[[128 134 117 140 129 122 118 122 128 124 131 132 143]
 [136 139 125 125 129 126 124 130 127 128 125 125 119]
 [122 125 113 124 123 129 120 133 134 122 119 111 129]
 [130 136 131 134 123 136 132 134 137 125 134 116 132]
 [126 135 112 144 128 120 110 122 130 119 130 133 149]
 [128 133 118 138 129 122 118 122 130 125 129 130 138]
 [127 134 113 143 128 120 115 123 131 121 130 133 145]
 [131 129 129 125 130 130 124 123 130 139 129 122 119]
 [126 136 110 145 129 119 115 120 130 118 132 134 150]
 [131 126 136 117 130 134 128 124 130 144 128 118 109]
 [132 127 131 122 127 131 123 124 129 140 129 121 118]
 [116 125 128 121 126 132 125 134 127 123 120 123 129]]	129

[[130 111 121 116 147 128 143 114 143 118 135 116 138]
 [140 118 133 119 126 115 126 127 119 121 153 109 140]
 [139 135 135 135 144 115 123 127 119 117 137 109 112]
 [141 135 135 123 120 143 124 114 134 135 115 142 133]
 [121 111 133 113 147 122 130 116 130 116 134 127 112]
 [141 114 137 113 118 126 124 132 119 139 142 142 112]
 [126 141 119 143 122 137 145 129 142 145 117 123 142]
 [117 134 137 129 133 131 149 126 141 121 115 134 123]
 [117 137 118 143 118 141 126 132 128 137 116 141 142]
 [141 123 124 120 147 122 124 128 138 134 141 112 112]
 [118 135 129 132 143 136 149 118 145 134 117 118 122]
 [118 135 118 144 148 126 131 115 144 118 118 111 139]]	139

[[150 151 145 128 152 136 151 151 151 130]
 [128 137 128 128 130 128 146 150 129 128]
 [151 151 151 139 151 150 152 152 151 147]
 [152 151 151 138 151 150 152 152 151 146]
 [128 132 128 128 129 128 139 148 129 128]
 [128 130 128 128 129 128 136 145 128 128]
 [151 151 149 129 151 142 151 151 152 133]
 [151 151 151 135 151 150 151 151 151 143]
 [152 152 151 135 152 150 151 152 151 145]
 [149 152 141 128 151 132 151 151 151 129]
 [129 148 128 128 140 128 150 151 132 128]]	128

[[133 101 129 117 137 130]
 [152 134 136 136 131 138]
 [121 130 130 135 119 130]
 [158 129 138 132 126 135]
 [100 123 130 127 111 125]
 [113 131 123 134 119 114]
 [119 134 124 132 115 131]
 [144 136 142 142 131 143]
 [113 153 120 144 140 123]]	123

[[121 138 140 120 130 126 139 131 119 138 129]
 [123 127 147 131 136 143 129 121 115 137 138]
 [132 120 114 134 135 123 113 121 129 116 128]
 [121 119 154 146 135 157 116 110 118 133 145]
 [140 127 131 110 126 135 153 144 129 139 125]
 [129 127 146 126 121 148 142 132 129 140 132]
 [135 122 133 125 125 141 137 133 131 133 130]
 [134 117 121 136 130 134 118 123 132 120 130]
 [125 137 125 121 123 117 136 135 130 130 122]]	122

[[129 127 129 127 126 127 127 131 126 127 127 130 126 129 130 127]
 [130 127 129 127 127 126 128 131 126 127 128 132 127 130 130 127]
 [131 126 129 128 127 126 128 130 125 127 127 132 127 129 129 127]
 [128 128 128 129 127 128 127 132 127 127 126 128 124 127 127 126]
 [144 144 120 126 132 141 124 149 126 137 128 121 103 139 124  99]
 [141 134 122 129 129 143 121 154 118 142 127 125 112 140 125  99]
 [129 128 129 128 126 128 127 131 125 127 126 130 124 127 130 127]
 [144 144 120 126 132 141 125 149 127 136 128 122 103 138 124 100]
 [128 127 128 129 127 128 128 131 127 127 126 128 125 126 128 127]
 [141 134 122 128 129 143 121 154 118 142 128 125 111 140 125  99]]	99

[[130 134 133 121 126 123 118 125 132 123 124 134]
 [135 129 115 116 124 129 128 138 124 141 130 117]
 [135 129 119 111 135 135 123 111 123 127 137 140]
 [125 126 131 134 118 139 117 135 141 128 135 124]
 [121 121 119 129 141 132 129 141 134 126 121 137]
 [125 120 140 122 127 125 125 120 128 134 141 136]
 [135 115 133 124 115 124 132 136 140 134 117 140]
 [125 130 123 120 134 121 137 117 134 130 130 132]
 [128 135 122 129 125 110 132 128 150 116 134 123]]	123

[[116 126 106 143 113 113 120 119 141 140]
 [129 132 124 124 137 138 128 127 114 146]
 [129 129 128 127 131 132 128 126 113 141]
 [122 129 110 117 153 151 131 127 111 132]
 [118 124 112 139 116 115 123 122 143 130]
 [115 128 100 147 110 111 118 120 134 139]
 [128 128 128 128 129 129 128 120 116 137]]	137
---
[144 104 136 143 124 119] 124
[131 129 138 106] 138
[123 106 119 142 139 112 125] 112
[101 140 110 127 126] 127
[124 135 152 119 136 132] 136
[108 127 115 132 136 104 133] 104
